Each row below holds a small network's activations on one input, seen along a few directions.
In each table, some parts of the input vary, and every possible input appears once, in random order.
A made-up example of a description, with smaller parts first: one of 5 places around a ring, together with either a single point or one of 9 places around a ring or (one of 3 separate values, together with one of 4 places along a line).
Shared parts are said once, and a part with two or three values counts as separate values.
In the rows, zero is written as 128.

Other details of the inputs shift rows strongly along three fixed directions, in all tables alike. That doesn't count.

A family of inputs:
r1: [122 139 126 107 109 101 148 151 108 146 104  97]
r2: [146 165 142 147 100  58 118 139  89 135 182 154]
r3: [149 162 150  99 141  78 185 147 114 185  82 137]
r4: [120 129  84 125 115 115 114 154  86 138 149 119]
r5: [108  94  62 103 115 190 145 112 139 132  80  74]
r6: [136 127 195 157 148  91 113 119 144 107 134 132]
r7: [157 148 179 139 134  88 157 141 119 184 114 154]
r8: [106  92 101 118 129 193 105 110 160  89 135 129]
r9: [100 119  67 115  93 167 110 147 107 108 156 129]
r10: [158 156 156 112 138  95 180 157 101 212  78 124]
r11: [104  91 129 147 141 165 112  97 170  81 111 110]
r12: [119  90 115 152 174 189 105  68 186  73 111 104]
r13: [165 139 143 103 152 104 176 151 105 226  96 149]
r14: [149 155 155 153 134  79 140 130 115 153 143 172]
r15: [127 153 133 122 116  77 135 138 110 123 136 126]
r16: [151 138 209 120 157  58 139 143 129 156 130 161]
r17: [127 135  68 113 107 122 140 127  98 139 127  97]
r18: [118 102 177 135 138 179  95  89 190  61 133 101]
r19: [146 125 145 102 135 181 160 120 158 165  79 113]
r20: [143 129 177 133 137 142 101 124 144 117 167 151]
r21: [130 113 118  71 157 191 154 132 153 153  69  88]
r22: [100 114 106 178 102  64  76 140  92  80 209 177]
r23: [172 144 207  95 162 120 159 103 168 158  97 114]
r24: [103 102  59 116 118 123 137 142 100 142 119 125]
r25: [ 94 123 101 120 104 158 120 138 132  90 116  98]
r26: [150 125 219 140 167 125 118 120 172 127 141 183]
r27: [142 141 137 152 115  68 139 145  94 166 135 146]
r28: [109 112 111 175 101 138  78 111 129  73 178 135]
r29: [139 166 167 140 130  73 143 145 116 138 136 171]
r30: [120 159 164 141  95  39 139 169  93 135 145 166]
r31: [151 116 129  84 151 186 160 125 151 181  85 123]
r32: [129 144  86 117 104 134 150 133 112 150 124 141]
r33: [122 108  68 111 120 199 133 116 127 136  95  63]
r34: [ 87 136  76 149  83 114 122 162  87 106 139 138]
r35: [101 112  86 135 126 177  92 133 124  90 152 119]
r36: [117 156 100 154  83  96 105 140  89 104 191 155]
r37: [126 147 103 155 124  80 124 135  92 127 146 140]
r38: [161 166 167 113 104  86 160 158  95 195 127 135]
r39: [130 114  77  96 118 141 136 138 101 157 123  96]
r40: [127  92 175 118 187 199 133  84 205 101  59  78]
r41: [144 125 200 108 144 140 117 121 167 116 143 146]
r42: [117 102 139 146 155 205  90  94 177  71 117  80]
r43: [124 108 105 133 154 148 115 126 124 128 122 118]
r44: [117 140 163 158 115 143  84 108 159  52 185 160]
r45: [130 137  71 103 128 126 155 133 101 155  94  80]
r46: [133 145 127 129 140 149 127 122 135 122 123 117]
r47: [131 141  73 104  99  91 165 138  90 171 114 123]
r48: [ 82 111 157 194 103 116  64 114 157  18 194 176]
r49: [145 112  78  99 135 156 148 131 109 187 104 107]
r50: [171 147 212 133 137 110 143 124 145 171 126 152]
r51: [166 145 222 143 179  77 134 106 158 133 121 144]
r52: [146 119  81  89 133 169 163 138 110 203  92 114]
r53: [ 92 103  79 145  89 115  85 133 107  79 189 152]
r54: [166 145 209 148 156 128 120  96 170 126 147 164]
r55: [101 124  66 133  95 140 145 149 101 139 111 129]
r56: [128 133 135 100 107 144 149 136 134 140 105 106]
r57: [135 116 155 133 165 132 136  92 170 115 105 129]
r58: [ 80 106  78 154  97 115  90 143 109  73 180 170]
r59: [156 149 177 109 163  81 171 124 136 169  84 127]
r60: [102 120  73 103 116 204 142 137 133 123  80  76]
r61: [139 123 137  82 149 132 152 140 130 165  92 100]
r62: [149 177 211 153 105  41 121 164  98 143 173 169]
r63: [159 173 147 103 100  44 179 156  91 198 126 167]
r64: [112 137  86 105 106 133 132 167  94 142 133 130]
r65: [106 117 132 177 102 115  47 124 119  47 232 162]
r66: [118 116 161 140 155 154 103 125 158  93 139 155]
r67: [ 95 101  97 174 111 123  91 115 126  72 156 127]
r68: [ 99 120 118 173 121 119  75 138 113  73 190 169]
r69: [174 106 218 128 209 158 129  90 192 154 101 136]
r70: [104 121  55 143 108 130 129 143  86 132 114  98]
r71: [137 133 191 164 174 146 103  93 177  83 137 149]
r72: [115 155 104 113 105 102 141 148 106 123 127 126]
r73: [116 125 104 115  94 135 143 137 121 136 117 125]
r74: [120 107 121 137 149 121 109 127 124 113 136 126]
r75: [106 140  30 124  94 119 161 152  79 156 113 137]
r76: [139 120 135 155 161 138 120  95 152 117 125 133]
r77: [107 138  89 124 119 165 123 129 131  96 124 114]
r78: [134 127  97 118 153 173 132 108 139 127  97  82]
r79: [ 94 125  95 133 105  96 113 160  95 105 156 157]
r80: [129 123 137 124 136 110 109 137 118 120 148 121]
r81: [100 112 108 151 134 155 110 100 161  67 134 143]
r82: [175 133 196 113 146 103 158 117 144 185  99 119]
r83: [139 129 161 105 133 186 142 119 164 135  97 105]
r84: [128 124 118  99 113 114 133 143 110 145 138 121]
r85: [142 115 167  95 172 219 138  77 210 104  81  92]
r86: [122 130  30 117  93 108 150 135  76 159 123 109]
r87: [169 147 223 166 150  85 102  97 159 112 176 175]
r88: [114 130  50 111  76 112 145 154  70 156 123  86]
r89: [127 135 156 142 119  97 112 134 122 109 143 113]
r90: [124  77  75 105 154 213 122  96 156 126  99  84]
Each input here is: one of 3 separate values, together with one of 5 places around a ring, together with one of 6 places around a ring.
- The inputs of r5 and r47 match in every part but the choice among 3 separate values. If r7 is changed in the same way as r5 into r47, which row does it become? => r14
- The inputs of r9 and r83 match in every part but the choice among 3 separate values. If r64 is changed in the same way as r9 into r83, which row does it become? => r60
- The inputs of r41 and r56 match in every part but the choice among 3 separate values. If r90 is changed in the same way as r41 into r56, which row does it become? => r82
- Change only the choice among 3 separate values in r2. List by row number the other rows that result. => r33, r65
- Change only the choice among 3 separate values in r30. List by row number the other rows that result. => r3, r79
- Change only the place on the ring of 5 in r68. List by row number the other rows that result. => r13, r20, r35, r52
